Each row below holds a small network's activations on one input, seen along a few directions.
In each table, some parts of the input vary, and every possible input appears once, in random order.
Descriptions start from the smaller parts, as in this example, which fits no table here: values(3) and (point or ring(9) or (line(4) and ring(5))).
Shared parts are said once, and a part with two or three values counts as separate values.
(in the rows, 128 means zero)

Other details of the inputs vary at random and push rows far along three fixed directions, the same in every table; ignore that.

Table:
r1: [115 170 123  79 143  56  81 201 115  98  75]
r2: [137 147 111 170 115 201 145 110 116 177 187]
r3: [185 128 119 151 131 127 133 122 129 126  76]
r4: [188 156 138 131 159 106 157 124 145  78  96]
r5: [188 150 153 148 141 115 131 132 131  87  65]
r6: [ 31 147 142  87  99 109  85 174 117 144 163]
r7: [120 159 175 157 116 158 152 153 133 113 176]
r8: [196 150 128 136 160 107 148 114 129  99  97]
r9: [110 132 184 147  96 150 155 118 163 116 141]
r10: [206 103  53 169 136 167 129  90 120 197  83]
r11: [126 104  95 164 108 208 159  77 123 174 182]
r12: [ 53 122  66  99 122 148  97 143  95 198 192]
r13: [148 104  18  79 159  91  90 113  94 180 117]
r14: [120 132 197 149 118 126 162 124 157  94 180]
r15: [120 138 110  58 172  37 106 168 137  79  97]
r16: [108 131 208 157  95 134 156 127 159 105 141]
r17: [ 61  99  78  84 120 125 119 122 110 159 164]
r18: [197 145 155 146 141  91 133 131 158  99  83]
r19: [187 164 111 153 164 133 141 154 126 126 108]
r20: [209 123  60 158 176 172 139  99 120 152  94]
r21: [104 145 196 156 127 153 152 122 131  79 166]
r22: [110 132 125  85 164  56  83 177 121  92  58]
r23: [ 49 126 170  71 107  71 100 161 157 100 148]
r24: [134  90 111 169  79 197 143  80 126 204 162]
r25: [136  99  23  92 167 116  86 129  75 166 101]
r26: [124 138 207 149  85 127 141 120 157  99 161]
r27: [141  99  33  86 169  86 107 135  98 164  88]
r28: [ 56  91  71  94 117 139 108 114  91 177 175]
r29: [145 114 129 164  87 176 133  76 139 180 173]
r30: [126  99  97 163 114 209 161  82 130 180 181]
r31: [217 110  53 152 145 160 142  81 107 181 116]
r32: [ 61  82  76 100  89 141  91 118  98 196 154]
r33: [195 144 147 137 156 100 154 131 135  86  97]
r34: [131 101 131 176 102 194 138  95 133 178 150]
r35: [110 137 189 156 101 156 138 115 138 110 143]
r36: [115 144 209 148  92 133 146 115 153 102 152]
r37: [115 164 125  80 146  55  83 206 120 102  74]
r38: [117 132 186 144  98 146 149 117 167 119 149]
r39: [183 141 112 140 153 121 152 109 120 113 100]
r40: [107 116 178 159  93 167 138 118 136 131 152]
r41: [183 158 154 151 151 119 124 128 132  86  66]
r42: [182 151 149 143 152 121 136 135 152  88  62]
r43: [ 57  99  86  94 100 133  98 124 118 168 143]
r44: [101 140 204 155 111 159 141 131 160  93 141]
r45: [132  97 115 168  75 197 143  76 123 197 164]
r46: [189 151 141 130 164 107 158 129 152  84  95]
r47: [ 35 129 171  83 104  81 101 158 125  96 135]
r48: [110 166 203 165 102 149 141 160 155 115 153]
r49: [185 151 118 144 173 131 142 124 128  83  87]
r50: [ 56 132  93 105 104 137  85 150 112 190 163]
r51: [182 146 144 153 177 117 145 139 130  78  87]
r52: [137 129  17  89 157 115  86 156  79 186 115]
r53: [186 186 141 149 174 117 145 160 139  95  99]
r54: [ 36 102 135  81 118  98 115 156 109 116 166]
r55: [109 136 194 152 110 144 166 125 133  81 164]
r56: [128  92 103 173 113 200 159  85 121 185 181]
r57: [117 130 177 148 108 144 166 116 132 101 165]
r58: [122 130 126  73 152  34  93 171 132 102  65]
r59: [ 65  99  97  94  97 122  98 117 109 178 145]
r60: [ 53 124 148  73 102  77  95 149 145 110 150]
r61: [138 113 124 160  87 187 144  81 146 177 161]
r62: [191 144 147 140 164  98 156 131 142  89  96]
r63: [227 114  76 158 129 142 124  92 132 176  94]
r64: [125 116  87  67 158  49  98 156 112 114 110]
r65: [181 158 146 148 151 124 129 131 144  81  64]
r66: [129 131 178 145 108 135 155 113 141 102 181]
r67: [105 143 198 147  90 142 157 119 161  94 142]
r68: [106 123 176 160  95 171 130 115 130 126 153]
r69: [193 157 136 132 157 101 152 122 150  76 106]
r70: [ 62  94  80  84 125 127 120 127 117 165 163]
r71: [217 108  59 156 123 160 124  81 115 198  95]
r72: [204 110  48 159 137 176 131  87 129 192  82]
r73: [109 126  84  73 171  72  95 153  94 107  93]
r74: [ 29 113 129  76 127 110 110 150 115 109 167]
r75: [ 57  99  92  95 106 140  92 126 115 167 144]
r76: [137  92  33  98 147 118  71 131  89 188  79]
r77: [186 129 114 146 160 133 143 124 116 110  97]
r78: [108 173 203 162 107 151 140 154 159 117 154]
r79: [191 139 126 150 170 125 140 132 119  90  88]
r80: [ 32 117 169  85 136  85 116 171 121  85 157]
r81: [112 131 197 149 110 137 171 126 141  88 164]
r82: [123 125 193 150  90 139 145 119 151 120 150]
r83: [113 135 115  72 169  55 102 172 101  72  83]
r84: [ 29 108 132  76 132 111 111 155 122 115 167]
Description of these inputs: values(2) and ring(6) and (point or line(6)).
- The inputs of r43 and r11 match in every part but the values(2) part. If r40 is changed in the same way as r43 into r11, which row does it become? => r77
- The inputs of r14 and r18 match in every part but the values(2) part. If r31 is changed in the same way as r14 into r18, which row does it become? => r71
- The inputs of r37 and r7 match in every part but the values(2) part. If r72 is changed in the same way as r37 into r7, which row does it become? => r30
- Change only the values(2) part in r41. List by row number the other rows that result. => r21
- Change only the values(2) part in r60. List by row number the other rows that result. => r69
- A walk changes only the ring(6) part. It starts at r51 and steps to r20. List the rest of the walk in order. => r49, r21, r25, r79
- Change only the line(6) part in r63. List by row number the other rows that result. => r3, r24, r40, r76, r82

Table:
r85: [157 143 155 144 131 122 141 126 142 101 103]
r86: [118 126 122 107 132 101 115 141 129 122 109]
r87: [160 147 154 143 131 122 141 130 144 105 106]
r88: [115 128 154 147 119 155 148 117 133 121 161]
r89: [120 121 155 145 109 151 144 109 138 126 153]
r90: [119 131 117 105 142 103 121 143 123 117 120]
r91: [118 134 153 149 120 156 147 123 129 123 165]
r92: [122 126 121 106 133  98 116 138 125 119 115]
r93: [156 143 149 141 142 123 147 127 136  95 112]
r94: [120 130 123 108 130 100 113 143 126 124 110]
r95: [ 80 103 127 112 105 130 115 124 123 149 153]
r96: [ 78 109 123 112 115 134 121 129 118 143 162]
r97: [119 137 160 153 106 159 137 125 141 136 152]
r98: [159 149 148 143 144 124 145 133 135  97 117]
r99: [119 135 123 110 129 104 108 147 123 124 109]
r100: [159 149 148 141 145 124 147 132 137  97 117]
r101: [224 137  63 152 173 141 139 111 117 143  79]
r102: [115 133 161 153 107 159 137 122 139 132 149]
r103: [ 77 111 121 111 120 135 122 131 120 142 166]
r104: [119 125 119 104 140 102 120 138 126 116 117]
r105: [119 121 123 106 133  99 115 137 129 120 110]
r106: [156 150 159 149 131 129 135 137 139 104 102]
r107: [120 128 124 109 130 101 112 142 125 123 109]
r108: [147 104  40 124 133 152 100 112 106 204 113]
r109: [170 118  90 156 136 169 141  99 118 161 130]
r110: [119 124 158 150 104 153 141 116 138 131 148]
r111: [120 128 153 148 115 153 146 118 133 126 158]
r112: [ 78 114 124 114 106 136 112 129 123 151 153]
r113: [120 135 157 151 104 156 139 120 141 134 153]
r114: [188 123  76 163 130 173 125 101 118 186 110]
r115: [121 129 120 106 138 100 118 141 123 118 118]
r116: [158 153 147 142 148 126 148 135 135  96 121]
r117: [ 81 118 125 115 104 134 110 134 123 155 155]
r118: [118 127 117 106 143 103 121 141 124 115 118]
r119: [156 149 148 144 147 127 147 134 131  93 116]
r120: [120 122 122 105 134 100 116 136 124 117 112]
r121: [120 131 118 107 141 102 119 144 121 118 119]
r122: [119 131 118 107 144 105 118 144 118 116 120]
r123: [123 124 157 149 105 149 141 113 140 133 152]
r124: [ 82 109 124 109 109 129 118 124 125 147 161]
r125: [171 121  92 159 123 170 133 100 127 171 121]
r126: [144 119 129 151 112 157 140 103 136 151 143]
r127: [121 127 120 106 138 101 117 140 122 117 117]
r128: [118 125 119 105 140 102 119 136 123 115 115]
r129: [117 133 115 108 149 107 121 144 117 113 122]
r130: [121 121 154 145 109 151 145 111 141 126 154]
r131: [149 108  41 126 131 151  98 114 104 207 114]
r132: [118 131 159 152 103 157 138 119 137 131 148]
r133: [162 141 151 142 133 119 141 125 139 100 108]
r134: [121 129 119 104 140 101 119 140 125 118 119]
r135: [121 124 124 108 130  98 112 138 125 122 110]
r136: [ 80 104 126 112 107 130 116 122 125 148 154]
r137: [119 136 115 109 147 105 120 148 117 116 125]
r138: [159 141 150 141 139 123 145 126 137  97 109]
- What is each input in this table made of? => ring(6) and line(9)
- The inputs of r94 and r86 match in every part but the ring(6) part. If r123 is changed in the same way as r94 into r86, which row does it become? => r105
- Change only the ring(6) part in r116. List by row number the other rows that result. => r91, r101, r119, r129, r137
- A walk changes only the ring(6) part. It starts at r96 and steps to r93. List the rest of the walk in order. => r118, r90, r121, r111

Table:
r139: [174 130 115 160 111 160 126 112 142 173 113]
r140: [ 80 110 102  70 122  72  95 148 101 142 153]
r141: [129 155 166 101 140  61 100 179 136  75  59]
r142: [ 91 113 136 153  88 179 125 118 123 175 167]
r143: [171 111 120 153  93 150 128  85 154 170  96]
r144: [195 117  67 151 157 165 156  90 123 158 129]
r145: [171 136 160 157 162 135 176 114 136  72 127]
r146: [125 122  43  88 148 101  82 146 105 176 100]
r147: [ 94 113 120 137 112 175 148 107 127 156 198]
r148: [126  96  92 140 134 172 156  89 123 165 185]
r149: [ 46  93 143  83  82  96  86 132 132 144 120]
r150: [167 132 107 165 129 170 131 111 120 157 120]
r151: [144 160 178 147 138 131 164 132 149  74 139]
r152: [ 71 106 169 142  61 162 122 109 154 165 180]
r153: [ 65 132 183  81 121  55 111 169 112  69 146]
r154: [ 45 116 119  85 127 110 102 154 105 130 157]
r155: [ 92 121  71  79 143  99  88 151 107 159 126]
r156: [156 142 120  98 186  71 134 154 118  59  77]
r157: [204 141 154 170 123 133 134 113 150 111  64]
r158: [ 96 111 121 146 113 182 144 104 116 152 185]
r159: [202 163 134 162 155 139 156 122 141 104 101]
r160: [115 154 209 148 133 133 169 139 144  51 153]
r161: [195 134  25 101 170  86  87 147 108 172  38]
r162: [117 163 218 154 123 134 152 146 145  64 141]
- The inputs of r146 and r150 match in every part but one. If r155 is changed in the same way as r146 into r150, which row does it become? => r162
- What is each input in this table made of? => values(2) and (point or line(11))
- Change only the values(2) part in r145. List by row number the other rows that result. => r148

Table:
r163: [ 99  92 141 160  95 172 158 109 135 172 180]
r164: [201 169 154 146 153  98 158 149 172  82  85]
r165: [ 99 122 136 148  74 188 129  87 135 157 172]
r166: [138 141 118 155  95 170 144 100 121 181 172]
r167: [ 97 177 205 151 141 140 156 150 138  65 168]
r168: [ 96 120 126 160 123 205 146 119 106 147 197]
r169: [177 128 170 152 126 114 148 100 134  80  79]
r170: [102 111 124 152 126 187 150 108 141 152 208]
r171: [204 190 155 145 138 102 149 144 142  75  90]
r172: [189 130 165 153 132  98 166 122 143  93 103]
r173: [109 107 135 146 119 168 152  89 133 158 214]
r174: [202 164 156 153 144  97 153 140 117  76  71]
r175: [178 162 162 150 142 110 162 137 167 108 107]
r176: [117 121 134 144  81 164 144  99 136 167 204]
r177: [ 75 134 212 158 138 158 167 146 129  72 181]
r178: [169 126 114 149 112 163 131  96 122 136  98]
r179: [120 142 200 141  92 134 145 106 163  82 147]
r180: [129 149 115  77 166  59 110 195 124  92  66]
r181: [ 10 118 179  72 105  83 105 155 159 105 146]
r182: [ 33 126 156  82 107 103  96 165 124  96 119]
r183: [112 120  66  79 126  96  95 152  89 158 117]
r184: [214 148 161 140 143  87 161 137 155  77  85]
r185: [ 64  75  82  75  97 121  87 109 105 172 145]
r186: [ 45 121 166  65 140  70 113 169 107  64 173]
r187: [ 49 156 145  85 112  90 106 183 128 108 151]
r188: [111 122 160 110  99  57  39 183 121 142  45]
r189: [102 130 130 152  96 187 147 123 145 174 188]
r190: [102 163 200 155 102 151 144 124 157  94 129]
r191: [114  95 126 165 106 194 141  93 128 166 129]
r192: [116 102  31  89 181 131  99 150  86 164 120]
r193: [177 117 170 151 127 110 153 100 150  83  77]
r194: [109 140 111  79 168  80 107 169  90  79 117]
r195: [ 96 118  65  78 146 103  84 139 122 164  80]
r196: [ 55 112 160  78 109  61 115 158 108 102 152]
r197: [ 75 144 209 162 130 159 161 145 117  68 181]
r198: [179 137  76 161 123 181 124  95 132 164  93]
r199: [103 133 131 152 117 185 145  99 109 154 209]
r200: [180 117 110 141 124 133 135  82 151 152 100]
r201: [176 149  96 151 151 161 140 110 110 126 146]
r202: [100 175 197 150 138 145 153 155 140  57 171]
r203: [ 90 101 141 152  91 202 138 104 141 162 156]
r204: [ 33  61 101  70  85 118  92 114 123 172 165]
r205: [137 142 157  99 111  49  38 196 134 125  29]
r206: [117 147 150 103  96  65  37 185 145 145  62]
r207: [140 129 158 180  59 170  79 116 149 221 124]
r208: [185  99  85 155 130 172 137  89 144 166  87]
r209: [ 54 131 167  64 107  48 114 171 151  92 162]
r210: [196 179 156 154 148 116 152 160 136  76  73]
r211: [193 158 154 156 162 108 159 154 135  83  63]
r212: [224 126  68 147 172 138 144  96 129 136 119]
r213: [179 127 111 142 123 138 130  81 136 148 103]
r214: [127  73  36  86 171  94 104 120  81 159 123]
r215: [ 94 137 217 146  93 130 145 121 133  68 125]
r216: [148  99  38  74 142  81  84 114 128 160  74]
r217: [142  92 114 150 128 175 154  92 122 151 189]
r218: [233 144  73 145 146 120 139  97 122 166  95]
r219: [183 138  74 160 175 178 145 108 118 165 129]
r220: [139  97  38  79 132  95  96 130  91 181 118]
r221: [ 93 115  67  81 136 113  85 141 127 155  92]
r222: [223 136  69 148 171 143 140  96 114 132 122]
r223: [ 67 102  96  71 108  83 104 136 126 178 170]
r224: [ 44 141 142  82 154 103 113 180 126  89 166]
r225: [125 120 119 171 102 184 148 114 108 172 154]
r226: [127 127 123 154  91 181 131  79 129 170 147]
r227: [ 57  91  72  91 138 128 100 132  64 157 173]
r228: [112 158 213 137 134 117 160 128 141  62 184]
r229: [200 167 144 145 195 102 157 139 150  71  88]
r230: [135 135 115  76 163  46 113 185 136  93  69]
r231: [171 186 159 157 135 124 152 145 143 104 103]
r232: [196 123  79 166 143 160 128  98 110 149  50]
r233: [105  85 138 154 103 168 141  93 141 153 132]
r234: [137  89  27  88 198  91 101 142  85 150  88]
r235: [177 108 102 152 158 145 148  95  94 127 139]
r236: [117  94  36  84 138 113  85 120 132 180  90]
r237: [105 137 205 143 144 136 166 149 151  59 167]
r238: [ 99 133 138 153 100 182 150 119 142 183 185]
- What is each input in this table made of? => line(4) and (point or (values(3) and ring(6)))
- The inputs of r230 and r164 match in every part but the line(4) part. If r183 is changed in the same way as r230 into r164, which row does it become? => r171
- The inputs of r227 and r194 match in every part but the line(4) part. If r232 is changed in the same way as r227 into r194, which row does it become? => r182
- Change only the values(3) part in r198. List by row number the other rows that result. => r187, r202
- A walk changes only the line(4) part. It starts at r218 and steps to r176. List the rest of the walk in order. => r220, r196
- Change only the values(3) part in r193. List by row number the other rows that result. => r172, r214
